A small network was shown many inputs. Here are its activations along a few directions, one row for each input.
Each table varies a few parts of the input and shows all the possible inputs, shuffled.
Descriptions start from the smaller parts, as in this example, which fits no table here: one of 2 separate values, together with either a single point or one of 11 places around a ring or (one of 6 places along a line, together with one of 8 places around a ring).
Shared parts are said once, and a part with two or three values counts as separate values.

Other details of the inputs vary at random and push rows far along three fixed directions, the same in every table; ignore that.

Rows:
row 1: [ 1.55 -0.70 -0.14  1.27  0.34 -0.43 -1.63 -2.40  0.45 -0.91  1.46  0.60]
row 2: [-0.66  0.68 -0.45 -0.03 -0.55  0.64 -1.07  1.34  0.58 -0.17 -1.51 -0.26]
row 3: [ 2.61  0.17 -0.50  1.29 -0.35 -0.90  2.01 -0.78  2.04  3.36  2.13 -1.67]
row 4: [-1.93 -0.95 -0.93  0.04  0.48 -0.42 -0.83  0.86 -0.48  0.20 -0.87 -0.26]
row 5: [-1.25  0.02  0.08 -1.23  0.04 -0.57 -0.74  0.46 -1.23 -1.15  0.20 -1.46]
row 6: [ 3.06  0.14  0.11  0.88  1.09 -0.56 -1.16 -0.34  1.04 -0.34 -0.44  1.08]
row 7: [-0.78  0.70  0.72 -1.50  0.42 -0.48 -0.72  0.29 -1.66 -0.71 -0.56 -0.82]
row 8: [-0.95 -0.70 -0.20 -1.78 -1.16  0.74 -1.12  0.71 -0.37 -0.40  0.63  0.25]
row 9: [-1.04  1.31 -0.53 -0.72  0.58 -0.04  2.28 -0.07 -1.16  4.67  0.62 -1.13]
row 10: [ 2.52 -0.97 -0.59  0.37  1.13 -0.23 -1.57 -0.96  1.17 -0.65  0.95 -0.14]
row 11: [-0.41  0.40  0.51 -1.32 -1.23  0.44 -0.70  1.35 -0.44 -0.09 -0.72  1.50]
row 12: [ 1.62 -1.10  0.59  0.73  0.69 -2.51 -0.51 -0.53  0.79 -1.78  0.90 -0.41]
row 13: [-1.36 -0.12  1.44  0.29  0.37  0.55  0.51  1.62 -1.06 -1.83 -0.03 -1.22]
row 14: [ 2.54 -0.90  0.87 -0.74  0.43 -0.63 -1.09 -0.88  0.61 -0.45  1.15  1.92]
row 15: [-1.69 -0.09 -0.39  0.69 -1.51  0.58 -1.43 -0.46 -0.39 -0.46 -0.32 -0.37]
row 16: [-0.68 -0.22  0.38  0.60  0.24  2.36 -0.26  1.66 -0.16 -0.89 -0.59 -0.91]
row 17: [-1.04  0.09  0.39 -0.93 -1.61  0.14 -0.62  1.60  0.52 -0.41 -0.51  1.17]
row 18: [ 0.20  1.94 -0.34 -0.96 -0.61  1.14  1.76  0.05 -0.40  4.35  0.65 -2.05]
row 19: [-1.56  1.40 -0.59  0.41 -0.23 -0.74  2.76  0.93  0.14  4.25  0.22 -0.95]
row 20: [-1.59  0.96  0.05  0.90 -1.34  0.43 -1.19 -0.08 -0.12 -0.37 -0.94  0.50]
row 21: [-1.15 -0.93 -0.07 -1.11 -1.75  0.27 -0.86  1.18  0.21 -0.49  0.08  0.29]
row 22: [-1.23  0.39 -0.41 -0.16  1.06 -0.29 -0.67  1.03 -1.13  0.60 -1.67  0.92]
row 23: [ 1.71 -0.08  1.01  0.94  0.82 -2.66 -0.27 -0.14  1.09 -1.70  0.30  0.43]
row 24: [-0.95  1.30  0.18  0.48 -0.94  0.71 -1.25 -0.32 -1.10 -0.06 -1.18  0.85]
row 25: [-1.59  0.04  0.89  1.55 -0.53  2.15 -0.37  0.27 -0.84 -1.09 -0.02 -0.19]
row 26: [ 1.29 -1.56 -0.68  0.65  2.31 -1.44 -1.08 -1.04  0.37 -0.21  0.96  0.74]
row 27: [ 0.39 -0.09 -3.73 -3.61  0.11  0.72  7.64 -4.44  0.90 -4.72 -4.27  0.38]
row 28: [-1.87 -0.82  0.32  0.86  1.45  1.15  0.19  1.58 -0.89 -0.42 -0.56 -0.06]
row 29: [ 2.24  1.33  0.39  1.10 -0.19 -0.46  1.81 -2.92  0.31  3.45  2.27 -0.26]
row 30: [ 2.01 -1.65  1.62  1.06  0.45  0.35  0.18  0.45  1.20 -1.60  1.65  1.51]
Each input here is: one of 5 separate values, together with either a single point or one of 5 places around a ring.
Question: Changing only the choice among 5 separate values turns row 14 into row 18. The same change can be made to row 30. Which row results?
Answer: row 16
Question: Change only the place on the ring of 5 in row 18. List by row number the other rows that result.
Answer: row 2, row 3, row 6, row 10
Question: List by row number the other rows that have the choice among 5 separate values in common with row 26.
Answer: row 4, row 9, row 19, row 22, row 28

Rows:
row 31: [-0.24 -0.30  1.79  1.72  1.34  0.33 -1.54  2.44 -0.29 -1.95 -1.06  1.23]
row 32: [-0.67 -1.11  0.72  0.65  1.88 -0.10 -2.83  0.41 -1.45 -1.85  0.38 -0.68]
row 33: [ 0.13 -1.03  1.19  0.45 -0.98  1.71 -3.22  0.62 -0.04 -1.80  0.84  0.96]
row 34: [-0.28 -0.69 -0.03  0.11  1.89 -0.37 -3.60 -0.10 -1.46 -1.13 -0.18 -0.57]
row 35: [ 3.26 -1.43 -5.41 -2.45  2.26 -0.26  7.57 -9.08  2.16 -5.28 -3.54  1.28]
row 36: [-0.76 -0.39  1.55  1.41  1.50 -0.44 -2.23  0.65 -1.38 -2.66  0.09 -0.90]
row 37: [ 4.35  0.85  2.13  1.16 -0.25 -3.61  4.32  0.30  1.99  7.05  6.27 -1.77]
row 38: [ 0.20 -0.53  0.18  0.35  1.76  0.37 -2.99  1.57 -0.34 -0.38 -1.33  1.58]
row 39: [ 4.69  1.29  1.39  0.62 -0.19 -3.87  3.51 -0.23  2.01  7.76  5.70 -1.64]
row 40: [ 0.48 -0.55  0.42 -0.09 -0.90  1.42 -3.98  0.13 -0.04 -1.10  0.31  1.08]
row 41: [-0.70 -0.04 -0.35  0.97  0.06 -1.16 -3.70  0.07 -0.13 -0.68 -1.21  1.26]
row 42: [ 4.35  2.80  1.25  2.90  0.79 -2.95  3.60 -0.97  1.55  8.96  3.78 -0.04]
row 43: [ 0.17  0.22  0.65 -1.59 -0.12 -2.28 -3.28  0.90 -0.59 -1.12 -0.83  1.43]
row 44: [-9.20  3.01 -2.05 -2.65 -4.79  4.52  5.92  3.12 -2.57  3.04 -2.93 -4.71]
row 45: [ 2.77 -3.47 -5.33 -1.45  1.27  1.04  8.60 -7.00  4.23 -5.99 -2.64  1.53]
row 46: [ 0.34  0.56  0.53  0.13 -1.34  0.53 -4.11 -0.58 -0.39 -0.95 -0.40  1.83]
row 47: [-0.55 -1.15 -0.50  0.77  0.50 -0.26 -3.56  0.80  0.21 -0.85 -0.49  0.51]
row 48: [ 0.07 -0.35  2.02  1.24 -1.40  1.38 -2.62  0.87 -0.01 -2.59  0.52  0.72]
row 49: [-0.08 -0.63  2.05 -0.43 -0.15 -1.47 -1.74  2.45 -0.27 -2.84  0.14  0.33]
row 50: [-8.33  2.93 -2.21 -3.84 -3.13  5.46  5.88  3.63 -3.18  4.37 -3.44 -3.42]
Question: What is each input in this table made of?
Answer: one of 4 places along a line, together with one of 5 separate values
Question: Changing only the place on the line of 4 turns row 36 into row 32. The same change can be made to row 44. Which row results?
Answer: row 45
Question: Change only the place on the line of 4 in row 37. List by row number the other rows that result.
Answer: row 39, row 43, row 49
Question: Change only the choice among 5 separate values in row 35. List by row number the other rows that result.
Answer: row 41, row 42, row 43, row 46
